Each row below holds a small network's activations on one input, seen along a few directions.
Each table varies a few parts of the input and shows all the possible inputs, shuffled.
A made-up example of a description, with smaller parts first: one of 4 places along a line, together with either a single point or one of 11 places around a ring or (one of 2 separate values, together with one of 8 places around a ring).
Shared parts are said once, and a part with two or three values counts as separate values.
In the rows, zero is written as 128.

Other details of the inputs shift rows strongly along two fixed directions, in all tables alike. That doesn't count.

A family of inputs:
R1: [156  68  92 124  68 120 131 142 136 169 111]
R2: [139 191 148  88  83 188 126  82 134 163 130]
R3: [ 87  86 120 164 159  95 113 150 118  78 111]
R4: [162 124 113 107  67 142 125 117 132 181 103]
R5: [117 177 141 121 149 134 124 113 135 112 139]
R6: [149 124 140 135 159 135 131 120 119 140 141]
R7: [128 146 125 133 140 131 114 121 123 126 114]
R8: [139 139 144 132 145 130 143 128 134 130 137]
R9: [149  88  93 115  76 134 134 118 136 175 142]
R10: [ 96  91 131 153 163  85 135 178 136  83 125]
R11: [104  80 116 162 166  82 131 149 137  91 160]
R12: [159 120 125  95  64 165 126 139 120 173 110]
R13: [151 128 106  94  58 138 133 111 136 177 115]
R14: [137  75  92 119  51 133 118 156 127 158 106]
R15: [147 237 183 121 201 159 124  76 108 122 128]
R16: [111 164 163 129 152 151 131 119 125 112 128]
R17: [141 130 114  94  46 159 128 130 138 164 131]
R18: [121  76 126 158 176  83 135 161 123  93 124]
R19: [142 242 181 118 203 172 118  80 108 119 129]
R20: [110 150 117 124 127 136 118 120 118 113 135]
R21: [123 134 149 124 141 144 124 126 115 121 111]
R22: [ 73  89 112 153 155  89 121 145 123  72 124]
R23: [ 96  97 122 152 156  69 132 157 139  79 133]
R24: [140 131 143 138 151 136 139 125 133 138 152]
R25: [101  88 104 157 166  76 131 143 129  85 138]
R26: [ 86  94 103 151 161  78 123 154 129  77 127]
R27: [146  73  99 112  59 116 142 146 151 161 131]
R28: [149 225 161 141 203 170 113  57 110 132 156]
R29: [148 127 128  98  57 165 136 144 134 170 123]
R30: [132 147 149 127 139 123 140 132 134 127 125]
Each input here is: one of 5 places around a ring, together with one of 6 places along a line.
Changing only the place on the ring of 5 turns R16 into R3. The same change can be made to R8. Which row results?
Answer: R1
Change only the place on the ring of 5 in R28. List by row number the other rows that result.
Answer: R6, R9, R11, R24
Change only the place on the line of 6 in R20. List by row number the other rows that result.
Answer: R9, R13, R22, R25, R26
Change only the place on the ring of 5 in R12. List by row number the other rows that result.
Answer: R14, R17, R20, R29

A family of inputs:
R31: [100 133 132 143 164 105 121 158 123  78 120]
R32: [175 166 124 103 104 167 129  85 125 185 143]
R33: [139  81 119 146 144 103 132 162 127 125 125]
R34: [118  86  92 118  74 109 125 153 135 131 121]
R35: [152 167 145  97  93 189 125 102 120 171 114]
R36: [107 163 139 137 170 142 115  97 115 102 140]
R37: [123 112 137 160 197  85 128 139 121  93 129]
R38: [108 106 118 134 121  95 129 157 128 102 107]
R39: [132  61 117 118  81 114 143 172 144 147 120]
R40: [110 101 140 146 154  95 140 148 138  97 126]
R41: [135 120 117 108  80 151 126 106 131 163 113]
R42: [141 112 118 110  69 164 123 127 126 164 122]
R43: [132 100 118 154 156 105 127 150 122 117 144]
R44: [ 99 133 124 147 156 108 116 154 123  80 135]
R45: [152 167 147  98  91 179 126  91 122 171 107]
R46: [167 113 108 114  89 135 134 113 138 181 123]
R47: [127  62  99 121  75 109 143 152 146 147 136]
R48: [124 222 171 128 192 151 132  70 128 115 150]
R49: [129 219 171 129 183 166 128  87 122 116 161]
R50: [ 90 136 123 148 168  89 120 136 126  78 125]
Changing only one part turns R49 into R43. The same change can be made to R39. Which row results?
Answer: R33
What do these inputs look like to the network?
Answer: one of 4 places along a line, together with one of 5 places around a ring
Start at R32 and move only the place on the line of 4, one step at a time. The first step leads to R47. Which rows follow, in order?
Answer: R36, R34
